These are the activations of a small network on made-up records, seen along a few directions, one row for each record.
Records have a field called LER. Each example row is followed by its value.
Other fields move the rows too, some of them a lot.
In the rows, 500 means zero.
Strong random noise was added to every row along 13 fixed directions; ignore it. To show where, here is one row again and again, with new noise each time:
[518 425 606 597 475 414 459 518 592 647 494 420 635 616 540 418 451 477
 533 468 626 479 517 609 480 469 553 487 435 511 578 453]
[507 464 544 568 385 325 545 360 429 537 493 185 309 405 523 557 337 581
 377 375 492 371 395 536 723 511 439 536 702 498 607 559]
[617 662 573 429 746 459 452 577 662 541 633 601 524 663 656 466 513 314
 758 577 545 493 720 667 476 481 374 613 626 538 452 382]
[522 699 366 183 488 425 478 380 665 522 429 517 582 810 420 521 513 737
 708 610 687 395 497 298 262 620 556 781 578 453 196 685]
[472 457 508 532 450 340 542 517 376 528 497 478 575 495 458 517 491 454
 509 471 495 418 478 585 504 452 464 462 311 450 432 730]
[655 644 551 523 637 340 548 536 694 343 667 493 433 597 510 492 478 447
 570 526 328 603 747 648 437 415 227 314 448 590 567 494]
[437 534 604 526 577 553 397 489 546 542 628 378 419 520 575 351 372 408
 451 367 409 456 523 541 570 440 464 442 696 485 575 483]
[444 620 481 325 497 684 457 575 459 442 507 537 341 436 499 515 582 530
 360 478 509 426 399 298 551 495 494 405 593 435 466 515]
[462 548 589 443 652 473 425 509 500 359 608 561 398 495 352 424 367 519
 411 504 131 459 661 610 460 457 387 600 627 731 530 400]
[437 416 600 375 481 504 522 648 643 675 494 528 629 579 522 469 575 633
 489 514 632 439 592 495 492 467 504 560 468 482 623 406]
[402 455 283 558 229 566 656 429 393 391 424 486 615 579 459 510 581 620
 812 541 486 434 359 339 376 604 497 508 443 394 532 494]
[676 704 368 457 417 626 381 408 548 413 395 366 564 636 456 427 498 496
 529 540 773 485 398 439 307 500 569 359 390 343 234 703]
[650 605 447 468 522 674 434 556 468 322 501 381 512 411 440 381 417 443
 406 508 431 479 658 705 428 423 329 412 541 464 465 524]
[574 445 593 683 530 343 417 474 427 661 406 560 633 587 553 517 490 298
 595 524 689 506 427 648 491 535 688 591 317 582 395 507]
[535 557 638 417 646 376 430 430 609 454 615 409 423 573 339 468 378 632
 556 583 349 330 699 699 505 348 374 670 531 644 458 465]

[740 542 528 669 531 626 517 548 664 442 522 365 395 402 662 532 543 390
 446 533 612 672 611 615 628 464 392 252 580 508 694 221]
fut
[510 472 504 627 530 426 433 411 491 588 534 381 601 620 561 412 333 359
 626 497 502 422 482 630 520 552 550 626 694 548 466 440]
gab
[527 572 426 521 505 492 406 485 439 475 435 598 581 625 441 500 496 380
 445 568 539 503 345 396 389 593 656 449 450 573 294 563]
pag
[686 556 388 570 587 671 390 540 313 459 320 616 551 344 565 537 514 192
 359 555 581 678 535 610 478 644 632 576 521 580 261 519]
fut
[369 505 464 463 567 654 504 499 295 443 625 508 423 375 478 522 546 409
 698 581 381 255 488 551 660 361 423 566 536 384 388 545]
pag
[504 415 569 509 495 530 431 444 565 587 459 354 491 441 440 483 430 607
 322 488 545 505 549 539 565 452 582 548 516 543 497 506]
sot
[417 381 575 513 547 614 495 667 470 624 579 496 657 394 611 349 507 361
 496 388 493 519 678 689 532 381 418 441 438 345 599 580]
nove
[560 523 418 612 447 713 488 469 496 362 581 201 453 330 509 384 441 427
 369 409 416 578 623 590 555 344 341 145 462 313 483 723]
sot
[548 734 463 340 723 477 477 499 554 419 590 726 350 539 538 634 653 381
 568 584 483 613 568 347 471 490 474 442 402 494 208 713]
pag
[432 456 576 443 652 616 311 430 312 528 477 538 464 359 361 442 372 462
 402 536 412 345 498 656 557 425 640 812 585 576 313 501]
sozuk
[335 323 622 603 591 479 560 544 538 639 674 510 592 420 577 431 551 426
 644 416 387 578 733 644 579 303 431 430 279 383 570 666]
tum
[700 681 445 598 495 563 371 355 700 378 523 363 529 716 482 379 414 480
 595 553 666 548 397 491 314 467 539 287 498 437 421 437]
sozuk
[571 370 692 485 509 451 450 532 753 629 508 312 563 546 374 478 437 754
 347 606 606 389 646 670 569 346 493 541 475 621 670 257]
sot
[449 551 420 404 560 700 538 617 418 352 586 613 477 392 460 505 611 452
 540 579 344 460 599 489 505 412 364 406 461 432 448 523]
razip
[370 457 645 518 544 621 398 662 557 531 627 573 599 577 444 320 530 447
 442 470 421 427 508 518 440 328 506 262 339 483 602 437]
nove
[750 692 462 310 495 460 555 547 654 351 395 550 310 512 440 720 620 699
 354 676 645 518 485 378 500 581 413 480 560 630 526 279]
nove
[554 460 470 579 454 390 540 544 400 503 465 465 530 469 508 567 467 402
 387 527 504 457 419 554 583 553 485 439 528 553 518 484]
fut
[592 557 439 418 423 440 618 570 588 451 430 592 430 527 514 687 650 620
 420 601 627 552 391 301 517 597 482 392 490 538 581 357]
tum
[429 452 593 387 645 613 467 601 715 609 582 538 509 501 531 458 536 567
 391 512 412 607 760 468 536 465 488 544 608 591 558 403]
lek
[317 523 398 463 422 457 531 418 306 463 494 604 502 593 431 532 527 506
 715 518 401 336 302 319 451 577 580 626 488 483 350 626]
zome
[551 492 383 636 472 780 443 496 571 474 491 400 656 538 597 333 462 365
 601 501 515 633 601 544 407 548 526 416 624 449 506 390]
lek
[539 410 503 582 479 634 529 519 548 376 525 412 518 425 379 471 473 609
 522 623 326 463 679 661 522 419 389 514 539 628 656 214]
tum
[738 710 465 513 546 471 379 354 718 344 383 603 514 780 338 534 541 602
 647 709 608 621 518 434 197 573 635 544 322 726 285 368]
zome
[649 628 486 470 498 614 461 774 406 464 564 471 563 537 575 501 566 249
 438 653 731 172 295 603 635 402 366 184 569 365 541 299]
razip
[549 458 410 696 507 794 383 427 376 433 403 487 574 379 495 413 485 314
 539 530 465 645 564 596 447 525 647 519 455 533 355 469]
razip
[679 735 467 394 567 489 465 534 703 409 473 538 350 584 598 530 515 470
 285 442 538 746 536 322 410 648 455 329 648 588 489 495]
zome
[599 547 566 359 560 444 497 538 626 448 534 460 433 473 374 558 507 676
 334 592 534 435 577 558 518 371 396 448 435 515 509 484]
sozuk
[543 402 545 592 571 357 578 489 507 571 510 469 474 407 544 625 503 452
 498 543 428 578 682 635 654 507 454 600 495 629 515 491]
lek
[488 592 352 642 512 463 469 322 302 309 489 542 352 485 447 564 411 328
 494 504 232 574 344 367 496 657 579 489 621 663 309 580]
gab

Here are new rows. What is LER for each?
[552 669 570 397 638 588 406 381 686 397 637 408 254 504 437 503 495 628
 486 543 492 473 537 431 541 329 445 403 538 457 428 501]
sozuk
[475 508 498 428 494 458 509 623 518 519 512 547 477 536 538 519 461 474
 258 478 444 480 386 376 557 620 489 426 739 599 630 348]
sot
[465 493 567 480 452 354 444 479 382 606 480 424 473 568 468 538 418 496
 440 516 640 202 218 494 627 498 589 572 593 496 480 469]
nove
[479 503 518 417 547 474 463 500 556 575 495 562 538 581 498 504 487 541
 501 543 572 455 449 452 480 536 576 618 588 521 473 428]
sozuk
[456 461 434 545 404 696 572 538 546 510 486 466 442 392 595 557 674 516
 447 474 582 646 474 295 585 492 533 250 419 371 556 527]
fut
[438 419 514 583 494 580 390 479 443 591 457 555 665 605 440 440 491 439
 619 605 581 379 385 522 456 499 703 608 448 548 410 375]
sot
[618 722 558 554 638 596 346 426 611 503 559 505 368 633 633 482 561 309
 681 529 694 524 436 447 506 454 583 386 488 456 344 471]
zome
[517 591 424 564 465 456 455 476 520 505 534 443 529 631 590 447 447 337
 417 420 565 556 312 354 460 575 553 240 554 420 424 652]
sot
[673 536 500 502 491 400 464 462 681 621 386 376 501 548 599 545 453 509
 236 445 738 702 500 440 503 623 599 440 582 531 463 567]
fut
[553 608 537 516 742 493 525 578 550 508 653 668 444 477 732 521 595 209
 714 477 449 670 723 607 547 473 364 471 502 457 460 545]
nove
